A small network was trained on invented records. Each row is its activation on one of them, seen along a few directions.
After each row come some of the record's fields: DIFE, BOKOT, KEB, VIFU, NEP.
Not every record has every field; a missing one is written missing.
Other fields move the rows too, some of them a lot.
Random noise pushes rows far along 14 fixed directions. That doesn't count. These rows show it; they differ only by the noise:
[  78  -78 -227  176 -272   -4  139   97    5   90  139  113 -448 -210
  181  111  108 -223 -169  -96  -60  218   98  -39  -54 -238  271   29
 -139 -186  143  208 -201]
[-289 -220  220   21 -164    6  207   17   -8  293  132  -16 -247 -233
   80  177  101  -53 -202 -194  135   60  204  -88  479  -75   67  -28
   55  156  -55 -107   35]
[ 377  -22  -26  526 -195 -352   34  177 -300   79  304 -202 -237   13
   29 -220 -132  -23 -206   27 -306 -156  -77  -36 -287 -246  197  220
  -86 -387   -7  378  119]
[  60  231  171 -246   99    6    3   93 -180 -409 -132 -154   65 -115
 -170  279   59 -131  194  325  170   38 -300 -194  341 -231  -24 -222
  135  -96   29  326  110]
[-207   -2   13  -19 -112  159  224 -105  203  124   43  -85   54 -345
  -22  213  -65  -84 -254 -316  -96 -159  628  604  161  -63 -255 -171
 -178   83  -76 -297   31]
[ 332  450 -224  278 -243  123 -187   77 -174  115   11 -208 -126  190
  -70 -139  160   69  -84  -20  111   46  375   32  -23 -466  506  345
  127  179  161  234  -35]
[  86  281  165   14 -239 -285  285 -216  204 -283   14 -347  136 -138
 -211 -190   57    8  -98  218  104  -25  357  457 -112 -485  -22 -271
   60 -275 -146  230   84]
[-224 -102   86  345   44  -73  -69 -199 -139  -69   63  -61 -290 -513
  -86   50   14  -10 -268  147   10   84  -43 -208   84  385  -35 -132
 -279   -9 -116  158   42]
[ -34  365 -262 -247  294  307 -449  -54 -296  -70 -290  102  261  -62
  107  441   75  158   54   97  100   20  123 -190   80 -139   49  100
 -108  715  334   97  -61]
[ -35   49   90 -217 -116 -128  501  205   59 -292  498 -321   68 -302
 -215  -21  -28 -289  168  -28  -58   32  -70  172   52  142 -171 -261
   -3 -280 -334   13   68]
[-236 -103   -6 -372  372   94  -25  217 -461 -167  231  -90  239 -111
 -145  446   91   91  141   20 -238 -101 -388 -182  310  172  -43 -124
  104  193 -113  -70   90]
[ 221  234   -4 -155  105 -260 -130   61 -177 -202   13  -54 -126   69
  -61  112 -289  -37  239  182  168 -204 -408 -293   15  -32  -53   85
  184  -60  -61  300  151]
[   0 -110   60 -117 -102   77  136 -117  290  -39   46 -144  145  100
   89  -39  -99 -129   70 -167   -1 -129   48  190 -197 -100  -68 -154
  -11 -271  -82 -199 -108]
[  86  194  -95    3  -88 -630   95   40   91  -37 -496   53  224  313
  395 -444 -270  185  -14  429 -165  -16  438   32 -386 -263   54 -204
 -410  210   52  439 -113]
[ 251   43 -412   69  161  113 -380   60 -126  -70  -57   38 -185  309
 -137  214 -225    7   -3  -40 -397 -390 -158  281 -171  -89  184   25
  125 -471  -81   -8 -102]
[-169 -350   21  160 -209 -299  437  133 -238  227   90  -40 -278   39
  106  -97  143  220 -226 -234 -284  -33   89   72   86 -178  336   65
   25  -99  -53   13   30]

[-224 -200   91  -13   -9 -135  -51 -179  -35  138  -23   10 -216  -58
  -65  137  191  137 -183   12  -49   37   72   16  284  -38  148 -169
  160  -15  -96   -6    0]  DIFE: poga / BOKOT: dezev / KEB: novi / VIFU: kanav / NEP: siral
[ 175 -452  389  103  -83  139   24  209  178  299  -10  -72   -4  584
  178 -140 -343 -227  194 -322   30 -331 -455 -344  159   45  -35  108
  217 -479 -105 -244   31]  DIFE: mag / BOKOT: fug / KEB: novi / VIFU: neku / NEP: siral
[-187  -56  222 -130   89 -297 -127  -86   89  -89 -259  -95  460  251
  107 -307  256  168  -13  560 -154  242  170 -111   -9 -110   90 -467
 -115  105  -83  190 -135]  DIFE: mag / BOKOT: fug / KEB: novi / VIFU: kanav / NEP: nug
[ 206   75   92  113   49 -332 -268  -26 -145   57  195  153 -353 -300
  -37  339 -234 -158 -186  248   65 -172 -187  -76  166 -290 -246   74
  136 -194   35  337  233]  DIFE: poga / BOKOT: fug / KEB: novi / VIFU: neku / NEP: zapaf
[  30  409 -286 -193 -271   -5  151 -208  274 -206 -228  -54 -508   66
 -259 -153  144   44  179  -41  388  150  223  239   -3  -24  400   29
  318  -85 -132   25 -117]  DIFE: poga / BOKOT: fug / KEB: novi / VIFU: kanav / NEP: zavu
[ 124  122 -121  239  -87  116 -136  -82  188 -244 -286  -40 -205   31
   63 -290  -80 -208  135  224  143  200 -100 -303 -244  341  186 -131
 -324 -216   -2  237 -247]  DIFE: poga / BOKOT: fug / KEB: novi / VIFU: kanav / NEP: siral
[-185 -206  183  -50  293  103   21   32 -409   76  259 -103  573 -194
 -177  341  270  323 -282 -142 -465 -212   63  378  118 -240 -279   -4
   79  189   55 -241  279]  DIFE: mag / BOKOT: fug / KEB: novi / VIFU: neku / NEP: nug
[-152 -251  147  308 -271 -219  180  -56  102  358   64  102 -186  -62
   87 -160  223   89 -447   27  -63  135  430  218  150 -394  167  -18
   35  -84   -4   -1  -16]  DIFE: dizo / BOKOT: fug / KEB: lor / VIFU: missing / NEP: vidob
[ 322  279   70  104  -72  418  -63  121  119 -218 -456 -152  279  341
   23 -309   18 -128  318  -25  154   76  -28  -80 -120   89   27  110
 -123  -39  271  -16   -9]  DIFE: poga / BOKOT: dezev / KEB: lor / VIFU: missing / NEP: nug
[ 286   29  249  305 -152  276  293 -222 -123  -83 -299 -172  113 -255
    2  265 -119   45 -180 -590   84 -379   55  385 -100 -457 -352  301
  -84 -109  454  -51  379]  DIFE: dizo / BOKOT: dezev / KEB: missing / VIFU: missing / NEP: siral
[ -92 -109   52  359   98 -196   30  193 -472  -30 -174    6  117 -114
  129 -149  162  210 -204  336 -292  227  -34 -405    9   66  183  -61
 -425  268  149  445    6]  DIFE: poga / BOKOT: dezev / KEB: novi / VIFU: neku / NEP: siral
[ 253  195  -60 -345 -295  -68  417  205  208  110 -218   93   55  311
  256  -42 -132  -51  240 -378  110 -128  340  419  -22 -508  -79  220
  137   93  276 -125   64]  DIFE: poga / BOKOT: fug / KEB: lor / VIFU: missing / NEP: zapaf
[  66  233   -3  -83  200 -157 -144   59 -390  -38  593 -202  235 -181
 -103  -53   28  144  175   97  131   32 -304 -401 -215  275  -63  342
   94  488  -42   74  204]  DIFE: poga / BOKOT: dezev / KEB: lor / VIFU: missing / NEP: pedib
[ -69 -145   78  -61  138 -211  -83   55  -79  199  -53  171  278   37
  277   71 -163  116 -105   43 -191 -105  101  -21  -52  -77 -260  -16
 -182  263  120   -4   53]  DIFE: mag / BOKOT: dezev / KEB: novi / VIFU: kanav / NEP: zapaf
[ 128   25 -102 -148 -225 -219  126  253  280  345  309   63   55  213
  296 -188 -142 -186   75 -105  -43  118  351   25  -95 -161    3   23
  -20  183  -49   18 -171]  DIFE: mag / BOKOT: dezev / KEB: missing / VIFU: missing / NEP: nug
[ -63   80  252  365  -52  101  -31  240 -217  -12  -48 -136 -208 -231
 -207  -87  183 -150 -168  310   10  171  137 -113  561  133  118  -56
 -104  -45  -51  163  143]  DIFE: poga / BOKOT: fug / KEB: lor / VIFU: missing / NEP: vidob
[   8   49  341   27 -327 -194  183 -365  493  254 -125 -104 -287  186
   63 -400 -289   52  122 -304  665 -228  176   19   22   80  -87  265
  278   21 -145 -265  157]  DIFE: poga / BOKOT: fug / KEB: lor / VIFU: missing / NEP: nug
[   2  -28  116   11  -12  522    3  -59  -19 -226 -102 -330  131  229
 -269  -58  323  -25  206 -138  105   87 -264 -105  155   79  315  -61
  208 -231   -5 -176  -83]  DIFE: poga / BOKOT: dezev / KEB: missing / VIFU: missing / NEP: siral
[  68   72  -57  205 -191  -10  339  136  -21  -58   92 -117  -38  -28
   -4 -461   90    3   95 -130   11  166   40  -19 -283  337  103  216
 -172   24   18  -57   31]  DIFE: poga / BOKOT: dezev / KEB: lor / VIFU: missing / NEP: pedib
[  71 -261  190  402  -47  213   30   98 -214   15  -58 -171  157  -35
  207  -98  104  -72 -129  -60 -255   53  -96 -166 -149  -37   76   37
 -360 -175  269   34  -20]  DIFE: poga / BOKOT: dezev / KEB: missing / VIFU: missing / NEP: zapaf
[   1  -24  152  248  -49  -69 -214 -221 -125  238  208 -208 -191  -13
 -127    0   23  179 -232  -86   46 -218   97   58   77 -155  170  201
  241  -31  -97  -88  164]  DIFE: poga / BOKOT: fug / KEB: novi / VIFU: kanav / NEP: zapaf
[  81  300 -248   73   58 -146  -68   74  -25  -68  406   79 -358 -435
 -281   70 -248 -138  -25   75   45  -49   32  162  -28  406 -240  128
    4    7 -230   71  133]  DIFE: poga / BOKOT: dezev / KEB: lor / VIFU: missing / NEP: nug
[-139 -252  323 -334  145 -212  -40 -138  104  -39  428  -71  431   52
   45   83   93   -3   60  294  113   71 -387 -286  -71 -314 -133 -251
  290  -93 -160    5  -48]  DIFE: dizo / BOKOT: dezev / KEB: missing / VIFU: missing / NEP: vidob
[ 526  235 -281 -131  -24  -41 -307  -28  173  -92  660   -9  118  -91
  -20  294 -209 -375   60   71  -56  -40 -125  199 -472 -549 -204   -4
  156 -364   41  242 -139]  DIFE: poga / BOKOT: dezev / KEB: missing / VIFU: missing / NEP: zapaf
[ -67 -223  243   71  125   72  -86 -106 -168   91  -23 -144   99  198
 -113   58  -20  222  -24 -170   -6 -281 -289 -102  117   11    8  114
  267  -94  -65 -191  165]  DIFE: dizo / BOKOT: dezev / KEB: missing / VIFU: missing / NEP: zavu
[ 137  -95 -102  -98   23 -110 -330 -325  229   52  -32  237   85  108
  429  100 -139  -49   13  156  190   56 -199 -275 -550 -414  -27   25
  -68  -43  293  153 -276]  DIFE: poga / BOKOT: dezev / KEB: missing / VIFU: missing / NEP: zapaf
[  78  109 -146 -160 -254  211  353   33  212   40  350   73  -86 -269
 -132  214  157 -217  -47 -375  158  117  221  418   32 -335 -109  121
  211  -67   81 -178    0]  DIFE: poga / BOKOT: dezev / KEB: novi / VIFU: neku / NEP: vidob
[ 114  129 -347  345  -35  189  -58  107 -307  199   72 -113 -290  248
 -160 -272  -88  279    5 -427  -95 -252   56   37 -171  380  400  587
   65  165  -88 -238   67]  DIFE: poga / BOKOT: fug / KEB: novi / VIFU: kanav / NEP: vidob
[   2   65  -31  -61  112  185  254  320 -344   51 -289  -85  414  348
  -66  -56  -87  297  111 -360 -228 -243  118  119  168   66   -5  213
  -20  411   53 -190  201]  DIFE: dizo / BOKOT: dezev / KEB: novi / VIFU: neku / NEP: zapaf
[ 293  368 -487  -39 -125   20  110  326   27   91  745  -63   71 -223
  -29 -128 -120 -278  127 -280 -138   90  270  186 -460  296 -158  318
 -172  259  -92  -51  -51]  DIFE: mag / BOKOT: fug / KEB: novi / VIFU: neku / NEP: zavu
[  26   42  353  407 -256  -13 -318 -154  461  483  430  -18 -198 -362
  -36  -91 -135 -439 -347  107  386  143  490 -104  393   85 -331  -68
  -15   46 -212   20   38]  DIFE: poga / BOKOT: fug / KEB: novi / VIFU: neku / NEP: nug
[ -36 -179  180  140 -208   43  108  144  169  136  487   39  -24 -531
  245   70  237 -504 -213  150  -10  475  175 -134   51  -91 -160 -183
 -324  -58  131  108 -131]  DIFE: mag / BOKOT: fug / KEB: lor / VIFU: missing / NEP: pedib

Here are new rows. What are their fields?
[-119 -291 -269 -174  147  261 -416   21  210  317  352  269   40   73
  261  227   22 -217  -32  -52 -205   74   15  -31 -168  133   -6  -51
  -48   -9  -10 -358 -361]  DIFE: poga / BOKOT: fug / KEB: lor / VIFU: missing / NEP: zavu
[ -83  -52   94  380 -232  -40 -157 -368  144  397  375   18 -587 -338
 -157  -62   84    9 -329 -204  396   44  154  -74  108  146   67  322
  263   21 -140 -144  102]  DIFE: poga / BOKOT: fug / KEB: novi / VIFU: neku / NEP: zavu
[  67  -51   86  -35   51 -427  -48  208  -95  154   36  137  -45  142
  115   -1 -223  -21  -16  250  -62  -43 -116 -294  164 -121  -62  -45
   43   73  -89  320   67]  DIFE: mag / BOKOT: fug / KEB: novi / VIFU: neku / NEP: siral
[-169   96   -2 -126   98   92  -65 -157  192 -122 -234   33   17 -126
  -85  179 -172  -51  -31  100  104 -102  183  185  171   60 -167 -273
  -86   17 -128  -42  -57]  DIFE: mag / BOKOT: fug / KEB: novi / VIFU: kanav / NEP: siral
[ 316  409  -17  -92  190  216  -40  271 -621 -282  296 -495  514  -89
 -250  134  166   72  256 -169 -229 -121 -153  -22  -48   90  -71  256
   -7  372  148   87  332]  DIFE: mag / BOKOT: fug / KEB: novi / VIFU: kanav / NEP: siral
[  43  -23 -176 -155  193  175 -250 -132  -97   33  125   81  318   30
  -33  379  127  158 -151 -113 -261 -183   39  392 -203 -430  -81   41
  152   -9  179 -190   -7]  DIFE: mag / BOKOT: dezev / KEB: novi / VIFU: kanav / NEP: zapaf
[  -1  384 -133 -231  102  -98  -97  109 -111  -96  301 -157  157 -191
 -236  178  -14  -11  -16  233  -84  -44  335  287  145 -151  -57 -129
   85  227 -211  100   61]  DIFE: poga / BOKOT: fug / KEB: novi / VIFU: kanav / NEP: vidob
[  45 -228  304  256   18  -32  -80  -30 -154  295   86  -40  225    9
   14  119    0  128 -320 -128 -168 -235   81  141  100 -368 -197  124
   92  -46  121  -77  239]  DIFE: poga / BOKOT: dezev / KEB: novi / VIFU: neku / NEP: zavu
[ 127  -58 -137  316  189 -223 -181  226 -468 -164  212  -98   41  -11
  -91 -123  107   96 -128  403 -547   60 -280 -150 -246   91  209  -64
 -184 -233  -50  355   -7]  DIFE: mag / BOKOT: dezev / KEB: missing / VIFU: missing / NEP: pedib
[-311 -202  210 -407  -58 -298  257  -17  198  123  479 -124  271  163
   11 -196  229  103  134  112  177  264  -71 -255   87  -89  139 -219
  342  183 -336  -81 -139]  DIFE: dizo / BOKOT: dezev / KEB: missing / VIFU: missing / NEP: nug
[  64  -76  192   58  141  164   -6   71  -83 -247 -407  -98  326   17
  184  -14 -113  -91  138   82 -159  -53 -197 -151 -146  186 -236 -154
 -390  -84  228   57   36]  DIFE: poga / BOKOT: dezev / KEB: missing / VIFU: missing / NEP: zavu
[  13  -86 -103 -293 -303 -115  726  246  226  -39   44   77 -204  114
  143 -151  -86 -160  258 -359   82   69  -40  142  -81  -50   55   55
   67 -165  -18 -120  -77]  DIFE: mag / BOKOT: dezev / KEB: missing / VIFU: missing / NEP: vidob
[ -37   18  316  292    5 -306 -169  -61   19   94 -349  105  -85  -24
   65 -173 -166   44 -180  402  200   17   66 -281  239   27 -144  -68
 -113   81    4  299  143]  DIFE: dizo / BOKOT: dezev / KEB: lor / VIFU: missing / NEP: zavu
[-292 -241  248  -23  -45   20  268 -127  157  -16   68 -129  -65  -64
 -268  -47  131   75  -64 -116   59    7  -53   92  282  170    1 -221
  217 -208 -328 -196   54]  DIFE: dizo / BOKOT: fug / KEB: novi / VIFU: neku / NEP: nug
[ 108  -54 -150   -3   19 -150 -299  -73   45  230  192  160 -112  188
   -8  151  -21   54 -170   88  -91 -145   40  145  -36 -446  120   55
  283 -181  -49   48  -87]  DIFE: poga / BOKOT: fug / KEB: novi / VIFU: neku / NEP: siral
[ 138  215  -30 -300  175  344 -159  -40 -231 -263   25 -331  701  142
  -48  213  301  146  157  -34 -205  -81   34  266 -227 -459   50  -19
   64  133  267 -112    7]  DIFE: poga / BOKOT: fug / KEB: novi / VIFU: kanav / NEP: zapaf
